A small network was shown many inputs. Here are its activations along a few directions, one row for each input.
In each table, some parts of the input vary, and every possible input appears once, in random order.
Descriptions start from the smaller parts, as in this example, which fits no table here: values(3) and (point or ring(11) or (ring(5) and line(6))).
Shared parts are said once, and a part with two or three values counts as separate values.
(in the rows, 128 means zero)

Other details of the inputs vary at random and push rows far along two fixed directions, the same in every table; ignore that.

A family of inputs:
row 1: [133 125 128 123 120 121 133 131 136 131 119 130 121 120 125]
row 2: [119 130 127 134 114 106 128 119 144 142 112 121 112 134 112]
row 3: [111 130 139 133 124 121 124 125 138 145 115 124 113 128 111]
row 4: [172 174 109  85 183 182 109 115  95  90 129 130 176 166 161]
row 5: [102 137 145 136 117 116 127 116 145 153 109 122 112 130 102]
row 6: [116 134 130 139 114 100 126 120 154 146 110 126 114 140 110]
row 7: [127 122 135 125 132 133 134 134 126 127 131 134 122 116 127]
row 8: [113 134 137 138 113 102 125 113 144 156 106 118 106 141 109]
row 9: [109 129 135 136 123 114 127 120 139 146 120 124 110 133 109]
row 10: [154 179 121  97 144 175 100 135 100  70 162 122 153 169 162]
row 11: [131 119 133 125 127 130 126 130 127 128 129 135 124 116 132]
row 12: [127 128 138 128 118 117 130 125 136 143 113 128 115 126 123]
row 13: [150 181 123  96 149 178 107 139  99  70 164 121 151 169 156]
row 14: [148 131 100 141 157 126 128 115 126 150 123 136 148 116 130]
row 15: [159 179 121  97 140 174 107 138  98  71 157 118 153 173 163]
row 16: [116 127 137 134 120 118 118 123 139 145 114 125 115 126 116]
row 17: [ 96 145 146 144 116 102 126 109 160 162 107 123 108 145  96]
row 18: [133  15 105 156 125 126 184 166  98 109 179 150 156  46 157]
row 19: [116 132 139 136 113 110 123 120 143 154 103 119 110 133 112]
row 20: [113 127 134 136 119 111 120 116 140 146 118 125 112 132 114]
row 21: [154   6  93 149 124 129 181 182  96  96 174 151 162  35 171]
row 22: [117 131 141 128 124 127 135 124 133 136 123 131 121 120 117]
Each input here is: values(2) or (line(4) and line(5)).
Which other rows does row 7 become when the line(5) part takes its other values? List them by row number.
> row 1, row 11, row 12, row 22
Which other rows does row 21 become when the line(4) part takes its other values? List them by row number.
> row 1, row 2, row 6

A family of inputs:
row 23: [147 188 121 105 147 156 104 114 112  98 137 117 151 188 145]
row 24: [123 110 114 154 133 108 136 127 139 146 129 135 136 118 123]
row 25: [163 191 113 102 140 160  94 124 109  98 132 111 143 170 148]
row 26: [131 110 107 150 128 105 132 123 135 146 130 132 125 111 123]
row 27: [145 188 134  84 157 173 103 115 110  94 121 119 144 174 138]
row 28: [130 107 128 135 132 123 133 127 127 154 111 133 126  98 121]
row 29: [ 50 178 191 148  69  65 102  98 198 198  70 103  35 174  49]
row 30: [127  97 114 139 128 103 138 127 140 140 115 132 132 126 128]
row 31: [117 102 134 138 141 121 146 118 130 151 119 137 134 112 123]
row 32: [156 197 135  83 152 174 103 118 111  97 122 125 142 167 143]
row 33: [164 191 118  93 141 156 101 123 118  93 129 119 145 177 150]
row 34: [ 99  44 125 176 122  74 163 121 156 201 106 150 107  52  94]
row 35: [ 98 101 154 138  83 115 132 147 135 118 146 123 100 112 122]
row 36: [154   8 104 132 103 164 193 213  64  34 231 144 166  37 194]
row 37: [116 109 130 143 144 124 140 125 135 152 123 139 134 105 118]
What is each input in this table made of?
> values(3) or (values(2) and ring(6))

A family of inputs:
row 38: [120 105 136 130 120 118 131 126 132 142 119 128 119 114 125]
row 39: [128 120 127 138 119 116 136 128 135 144 124 133 119 106 121]
row 40: [116 107 139 137 123 118 138 127 129 140 121 131 121 120 123]
row 41: [131 113 129 132 117 112 139 131 140 138 115 134 121 115 124]
row 42: [138 148 118 120 131 150 121 130 111  98 153 123 142 138 139]
row 43: [136 149 130 114 137 160 126 133 105 101 146 124 140 135 138]
row 44: [134 145 128 116 140 153 120 138 116 100 154 129 139 140 142]
row 45: [153 143 124 109 131 151 119 135 110 100 142 129 138 136 151]
row 46: [138 141 132 108 136 155 130 136 110  95 137 126 143 142 143]
row 47: [135 143 130 113 137 149 123 132 113 102 150 128 139 147 145]
row 48: [118 113 132 132 121 123 134 127 131 143 123 128 120 106 117]
row 49: [104 250 159 110 114 112  69  77 167 166  68  93  82 227  82]
row 50: [126 110 123 137 116 108 138 134 137 138 119 125 123 124 124]
row 51: [144 138 127 101 134 156 124 137 112  95 137 124 142 135 146]
row 52: [151 147 122 112 134 153 116 141 112  99 145 131 137 130 148]
row 53: [118 108 127 142 117 109 132 124 135 136 128 130 124 124 125]
row 54: [124 116 121 144 118 113 135 130 132 144 128 123 120 115 120]
row 55: [116 112 125 145 120 112 129 129 138 135 130 131 122 119 120]
row 56: [118 109 125 138 117 109 138 128 140 132 123 130 127 125 122]
row 57: [118 110 134 133 123 121 128 132 135 141 121 130 118 109 120]
row 58: [114 111 137 140 126 121 134 132 132 140 123 133 120 115 119]
row 59: [113 116 132 141 125 118 140 127 136 142 136 131 122 115 117]
row 60: [161 141 100 110 173 151 122 117 108 116 128 136 155 134 144]
row 61: [123 112 123 144 120 112 128 135 135 141 126 126 119 118 123]
row 62: [115 109 133 135 124 113 144 130 141 136 126 133 125 124 122]
row 63: [136 114 113 146 154 116 135 112 137 164 107 140 153 117 129]
What is each input in this table made of?
> values(2) or (line(4) and ring(6))

A family of inputs:
row 64: [135 125 112 129 144 136 139 133 124 104 136 135 158 138 140]
row 65: [156 124 110 117 130 125 136 132 127 111 137 133 146 139 155]
row 66: [124  91 130 153  94  93 138 145 141 144 115 124 105 114 126]
row 67: [134 120 113 121 154 140 135 134 119 114 136 128 153 136 140]
row 68: [150 136 110 134 149 142 122 139 116 122 141 135 143 118 139]
row 69: [ 99 213 162 113 139 140  85  86 138 140 105 109 118 208 107]
row 70: [106 225 157 104 144 153  98  87 136 147 101 103 108 188  92]
row 71: [128 126 129 121 116 135 133 146 128  95 162 132 131 135 143]
row 72: [146 128 104 140 142 130 124 142 121 113 145 131 146 139 148]
row 73: [144 124 128 116 105 133 134 150 125 100 141 122 134 134 151]
row 74: [131 128 118 143 130 134 130 137 109 111 162 126 139 142 144]
row 75: [122  99 138 135 136 106 131 107 144 179  86 144 115 104 113]
row 76: [150 131 127 120 116 143 123 151 109 109 135 124 122 114 146]
row 77: [111 112 129 151 135 104 145 117 153 166  99 141 127 103  98]
row 78: [138 119 145 105 129 157 121 142 107 114 125 130 132 110 146]
row 79: [108 103 142 143 110 107 145 135 150 148 134 140 106  93 112]
row 80: [ 98 103 137 154 137  93 127 110 160 178  92 137 124 128 107]
row 81: [131 124 125 130 120 133 124 148 118  97 161 130 123 136 142]
row 82: [118  90 135 140 129  92 133 109 148 168  90 140 120 123 121]
row 83: [149 114 114 108 144 134 138 128 114 112 126 128 144 137 146]
row 84: [126 130 137 115 130 152 138 139 117  97 147 136 130 113 130]
row 85: [125 125 140 125 151 161 127 125 104 123 145 134 145 116 139]
row 86: [123 101 129 131 134 103 145 111 143 176  89 135 112 104 105]
row 87: [136 107 120 149 125  92 134 119 142 170 102 138 109 103 116]
row 88: [116 115 112 160 126  95 122 116 153 177 107 128 118 103  99]
row 89: [132 131 120 122 122 145 116 140 112 104 159 125 123 111 132]
row 90: [162 129  99 120 136 135 117 124 111 118 134 126 138 113 143]
row 91: [132 137 128 129 133 149 137 132 115 118 159 131 143 119 138]
row 92: [126 229 160  94 107 137  89 107 151 137  91 104  99 184 106]
row 93: [124 121 147 111 141 159 121 136 112 109 144 139 128 111 138]
row 94: [106 111 131 145 142 105 140 114 154 183  93 132 117 106  93]
row 95: [ 87 102 141 154 124  95 149 112 146 169 114 123 114 127  99]
row 96: [143 127  93 139 136 130 117 135 122 111 147 123 151 135 144]
row 97: [140 123 135 101 127 155 135 145 107 111 126 122 128 112 137]
row 98: [108 105 139 152 112 103 134 136 143 154 128 137  94  97 108]
row 99: [103 223 164  90 134 150  92  99 145 134  99 107  91 184  90]
row 100: [140 128 135 109 118 149 137 144 113 102 127 128 134 113 137]
row 101: [ 95 112 143 156 122 107 152 111 145 166 113 134 117 105  95]
row 102: [104  93 123 155  99  92 130 132 146 142 137 126 105 113 111]
row 103: [158 121  94 125 128 123 120 126 118 109 137 122 142 134 151]
row 104: [148 129 117 117 111 142 116 144 109 108 137 116 126 109 142]
row 105: [ 99 210 170 100 129 139  78  97 148 128 103 112 100 203 103]
row 106: [147 137 115 125 146 144 130 136 126 121 144 137 152 116 140]
row 107: [121 122 133 120 123 139 138 140 121  88 151 133 134 134 135]
row 108: [154 128 117 112 142 143 139 125 113 112 123 140 145 118 139]
row 109: [112 230 140 119 127 140  79  88 136 145 115  98 108 187  94]
row 110: [149 120 113 115 135 129 141 127 119 103 125 136 149 139 147]
row 111: [120  93 122 151  87  90 129 135 145 146 113 115 107 112 119]
row 112: [138 120 132 115 111 138 139 146 118  92 131 124 138 133 142]
row 113: [136 135 124 138 137 147 128 136 104 120 158 129 135 120 137]
row 114: [137 115 133 107 120 142 137 147 112 101 130 117 132 132 142]
row 115: [115 103 118 157 123  89 143 127 162 160 118 137 131 121 119]
row 116: [136 111 143 111 122 146 122 143 112 105 128 125 136 130 150]
row 117: [120 125 126 132 133 140 144 129 112 102 152 130 151 140 137]
row 118: [129 126 108 141 124 134 123 131 109 110 165 118 144 138 140]
row 119: [160 132 115 112 137 137 133 129 121 119 135 137 143 118 147]
row 120: [137  92 112 154 120  85 139 126 143 154 111 135 117 118 130]
row 121: [138 125 126 121 162 157 121 129 114 126 130 141 153 114 141]
row 122: [ 98 105 133 161 110  90 149 121 153 162 131 131 121 125 113]
row 123: [121 117 133 112 132 143 136 141 116  96 151 126 128 133 135]
What is each input in this table made of?
> values(2) and ring(5) and line(6)
Changing only the values(2) part turns row 115 into row 106. The same change can be made to row 73. Which row results?
> row 92
Changing only the values(2) part turns row 121 into row 80. The same change can be made to row 78. Which row results?
> row 116
Which other rows does row 91 become when the line(6) part takes its other values? List them by row number.
> row 70, row 85, row 101, row 109, row 113
Which other rows does row 65 become when the line(6) part takes its other values? List them by row number.
> row 82, row 83, row 103, row 110, row 120
Which other rows does row 95 become when the values(2) part takes its other values? List them by row number.
> row 70
